Each row below holds a small network's activations on one input, seen along a few directions.
Each table varies a few parts of the input and shows all the possible inputs, shuffled.
A made-up example of a description, with smaller parts first: line(6) and (point or ring(11) or (values(2) and ring(8))).
Shared parts are said once, and a part with two or three values counts as separate values.
(in the rows, 128 means zero)

A family of inputs:
r1: [123 111 130 148 171 109 122 105 141 118 146 113 156 109 115 121 128 160
 166]
r2: [124  91 140 126 159 100 134  96 145 108 156 115 165  98 119 143 149 146
 139]
r3: [132 127 142 143 147 120  82 112 133 155 149 121 128 140  99 115 131 154
 148]
r4: [111 124 131  72  63 167 145 131 101 175  93 153  97 131 184 142 155  61
  74]
r5: [103 157  82 135 118 176 162 148 101 158  74 140 104 135 194 100 104  98
 169]
r6: [145 124 124 122 147 117 153 137 138  79 147 111 181  98 158 150 153 153
 123]
r7: [102 134  76 118 113 163 179 143 105 148  89 131 135  97 210 114  97 100
 144]
r8: [ 78 161 133 141 165 102 145  58 104 189 101 107 106 118 147  98 142 150
 210]
r9: [ 86 152 141 119 136  97 118  57 100 219 117 106 111 112 145 108 137 147
 171]
r10: [159 146 136 121  91 146 119 193 135 109 136 139 130 150 118 140 125 133
  81]
r11: [124 123 117 177 169 127 110 114 136 108 130 141 114 151  78 106 106 128
 166]
r12: [134 114 160 122 131 111  82 108 135 161 155 127 126 139  96 130 150 138
 111]
r13: [104 112  90  96 100 154 193 133 108 137 100 135 143  85 216 138 117  86
 116]
r14: [156 145 142 119 121 127  98 151 128 133 143 126 141 140 134 139 155 149
  96]
r15: [112 136 111  94  72 164 136 144 102 193  96 149 106 126 191 126 118  79
  89]
r16: [ 78 137 128 124 161  87 161  51 108 180 115  98 138  79 160 113 135 152
 189]
r17: [152 134 159  97 111 131 106 139 126 116 140 130 131 145 128 154 193 130
  81]
r18: [134  93 156 117 114 117  94  99 136 124 148 150 106 149  65 141 155  91
  79]
r19: [142 113 106 153 138 129 148 158 150  71 126 124 130 123 112 127  75 129
 135]
r20: [143  93 117 133 125 119 160 148 154  61 135 126 138 113 117 148  95 117
 109]
r21: [125 100 110 164 164 113 124 108 143 100 141 132 144 115  90 121  99 131
 144]
r22: [154 114 136 129  99 129 109 160 146 112 133 140 101 152  93 134  96 109
  83]
r23: [147 145 106 143 129 146 158 190 139  67 130 122 159 121 137 131 103 151
 134]
r24: [135 114 123 159 141 123  85 114 136 136 144 140 117 144  73 115 101 124
 128]
r25: [147 166 113 157 135 159 142 195 132  77 117 132 129 158 123 116 110 148
 157]
r26: [127  80 121 143 151 104 137  98 147  90 151 133 152 105  94 142 119 117
 118]
r27: [ 88 139 160  97 121  88 118  53 103 226 123 114 109 112 141 124 156 131
 133]
r28: [157 159 117 140 107 155 118 197 132 103 130 132 132 151 120 125 105 147
 118]
r29: [ 81 115 140 100 149  78 173  42 111 170 125 101 147  68 164 137 154 136
 162]
r30: [154 159 124 139 137 136  98 154 126 127 137 119 144 141 136 122 135 164
 134]
r31: [131 105 175  99 121 114  91  98 133 143 152 131 116 144  90 144 186 119
  98]
r32: [144 145 113 143 160 126 140 146 134  89 137 110 172 110 153 127 132 167
 150]
r33: [ 86 128 176  73 111  94 127  44 102 207 120 118  99 117 134 141 191 111
 119]
r34: [110 150  90 114  89 172 136 148 100 187  90 141 108 127 193 110  99  95
 128]
r35: [155 134 153  99  82 148 126 180 131  92 132 143 120 155 113 154 161 115
  67]
r36: [122 135 136 162 176 124 108 112 135 127 134 123 125 146 103 105 135 158
 187]
r37: [142 135 113 166 143 142 132 164 143  80 114 133 101 158  99 113  82 125
 158]
r38: [144 167 119 157 165 141 124 152 128  99 123 120 140 148 138 112 139 165
 173]
r39: [152 127 118 148 115 138 108 165 144 107 127 133 103 152  95 121  77 123
 120]
r40: [150 104 153 107  90 131 116 147 143  95 130 144  93 157  88 148 132  92
  70]
r41: [137 102 140 139 124 114  86 109 139 141 150 146 115 144  70 128 120 109
  92]
r42: [148 125 117 123 117 136 172 179 142  56 139 124 168 110 143 152 123 138
 107]
Question: What do these inputs look like to the network?
Answer: line(6) and (values(2) or ring(5))
Question: Changing only the line(6) part turns r17 into r32. The same change can be made to r31. Which row results?
Answer: r1
Question: A walk changes only the ring(5) part. It starts at r2 and steps to r26. List the rest of the walk in order.
Answer: r20, r42, r6
Question: A walk changes only the ring(5) part. It starts at r24 and steps to r39. List the rest of the walk in order.
Answer: r28, r30, r3
Question: Which other rows does r4 become when the values(2) part takes its other values? List them by row number.
Answer: r33

A family of inputs:
r43: [100 139 126  87  84 145 146 114  98 191  96 137 102 122 181 128 142  89
 108]
r44: [152 137  99 167 141 152 131 184 144  73 127 133 136 144 114 116  84 140
 145]
r45: [ 94 147  99  99 110 143 188 121  99 165  91 118 139  87 222 126 126 115
 147]
r46: [156 137  88 136 113 170 169 212 137  55 116 135 155 124 167 137  97 124
 115]
r47: [170 111 150 113  87 142  92 176 147  94 148 150 114 164  83 152 136 105
  50]
r48: [106 120 160  78  87 120 110  83 106 204 123 138 100 129 139 140 171  92
  83]
r49: [157 100 154 164 179  86  96 114 165  62 178 117 154 134  41 138 135 170
 135]
r50: [156 129 131 173 163 121 100 152 154  76 152 125 137 152  68 120 109 162
 149]
r51: [163 129 117 123  85 169 129 206 138  82 122 150 117 157 126 140 108 101
  76]
r52: [ 91 146 109 131 142 127 147  92 105 182 101 118 120 109 171 105 116 129
 177]
r53: [ 95 137 139 137 165  98 116  59 115 183 127 111 122 117 125 108 143 150
 182]
r54: [ 94 106 164 128 180  64 112  23 128 169 154 103 141  98  98 126 169 159
 170]
Question: What do these inputs look like to the network?
Answer: values(2) and line(6)
Question: Changing only the line(6) part turns r45 into r43. The same change can be made to r46. Which row results?
Answer: r51
Question: Which other rows does r47 become when the values(2) part takes its other values? List them by row number.
Answer: r48

A family of inputs:
r55: [171  76 156 131 122  75 130 137 173  46 194 114 177 106  76 176 128 155
  68]
r56: [108  92 156  61  16 169  89 126 106 227 108 179  33 176 108 141 137  22
  36]
r57: [ 90 110 152 155 195  94 130  46 134 131 138 123 119 122  83 113 160 136
 193]
r58: [ 92 126  63 147 132 146 124  93 102 215 107 142 127 101 192  94  69 103
 155]
r59: [156 132 140 182 155 110  96 166 165  61 135 118  90 172  42 118  61 163
 160]
r60: [ 99 167 144 124 155 134 147 103 104 162 102 117 124 134 181 113 195 150
 190]
r61: [ 79 167  94 140 109 127 178  98 101 188  74 121  80 123 155  99  63 107
 185]
r62: [160 151 126 111 122 159 139 186 127  56 139 130 171 138 147 155 183 146
 103]
r63: [154 120  57 163 111 182 111 200 138 121 122 159 136 130 149 102  43  93
 111]
r64: [ 94  95 125  70 100  97 196  84 110 165 114 115 154  45 199 165 120 103
  93]
r65: [157 102 141 171 176 127 118 142 167  37 147 146 126 165  53 134 130 137
 146]
r66: [172  99 108 195 167 136  53 159 167  99 167 136 155 151  57 115  72 151
 133]
r67: [114  83 169  97 153  40 143  46 138 141 180  94 172  66 106 153 151 153
 117]
r68: [143 150  88 153  98 161 161 203 139  89  90 128  77 157 127 104  35 103
 135]
r69: [ 83  99 105  94 126 131 184  72 101 144  96 126 134  79 199 143 145  82
 139]
r70: [134 114  96 139 119 177 177 187 136  58  94 158 114 150 144 119 101  75
 122]
r71: [103 106 117 174 190 104  68  59 130 190 155 117 149 114  88  87 101 159
 173]
r72: [ 72 124 104 127 137 141 187  83 102 155  81 139 106 115 184 118 128  77
 173]
r73: [117 140 158  60 118  85 156 103 121 172 140  88 177  72 198 158 183 167
 111]
r74: [165 202 125 152 118 154 123 221 123  96 112 115  99 176 119 112  95 171
 153]
r75: [ 86 149 149 164 166  79 115  66 126 158 123 108  96 130  59  94  93 163
 206]
r76: [167  84 137 145 156 115 121 126 164  29 170 133 159 133  64 156 151 138
 113]
r77: [164 144 142  92  92 123 149 195 145  76 161 111 188 108 153 176 158 164
  56]
r78: [156 170 130 140 140 169 140 202 125  66 120 142 137 172 136 130 164 144
 139]
r79: [145  88 114  97  71 136 186 181 147  68 130 133 160  77 159 167  99 103
  40]
r80: [118 166 106 144 150 142  85 113 100 221 124 118 148 121 188  87 135 177
 170]
r81: [177 172  94 164 131 177  75 215 123 128 146 140 161 154 140 111 104 163
 125]
r82: [107 206 136 135 127 120 136 120  99 192  90 102  98 138 153  93 128 178
 203]
r83: [109 145 142  89 144 122 144  91 108 151 120 101 154 101 196 138 212 151
 156]
r84: [139  94  95 112 101 169 176 173 133  47 110 150 146 112 154 144 121  80
  88]
r85: [148 169 208  64  47 154  38 124 102 221 126 154  58 203 112 134 202  91
  38]
r86: [139  96 197 110  97  89  21  72 132 194 150 162  49 191   4 138 179  82
  34]
r87: [105  87 150 122 182  81 131  33 133 122 159 106 148  92  99 135 178 137
 160]
Question: What do these inputs look like to the network?
Answer: values(3) and (point or (values(2) and line(5)))
Question: Changing only the values(3) part turns r70 into r65. The same change can be made to r84. Which row results?
Answer: r76
Question: Which other rows does r81 become when the line(5) part takes its other values? List them by row number.
Answer: r62, r74, r77, r78
Question: Which other rows does r71 become when the values(2) part takes its other values? List them by row number.
Answer: r66
Question: Which other rows does r67 become when the values(3) part takes its other values? List them by row number.
Answer: r64, r73
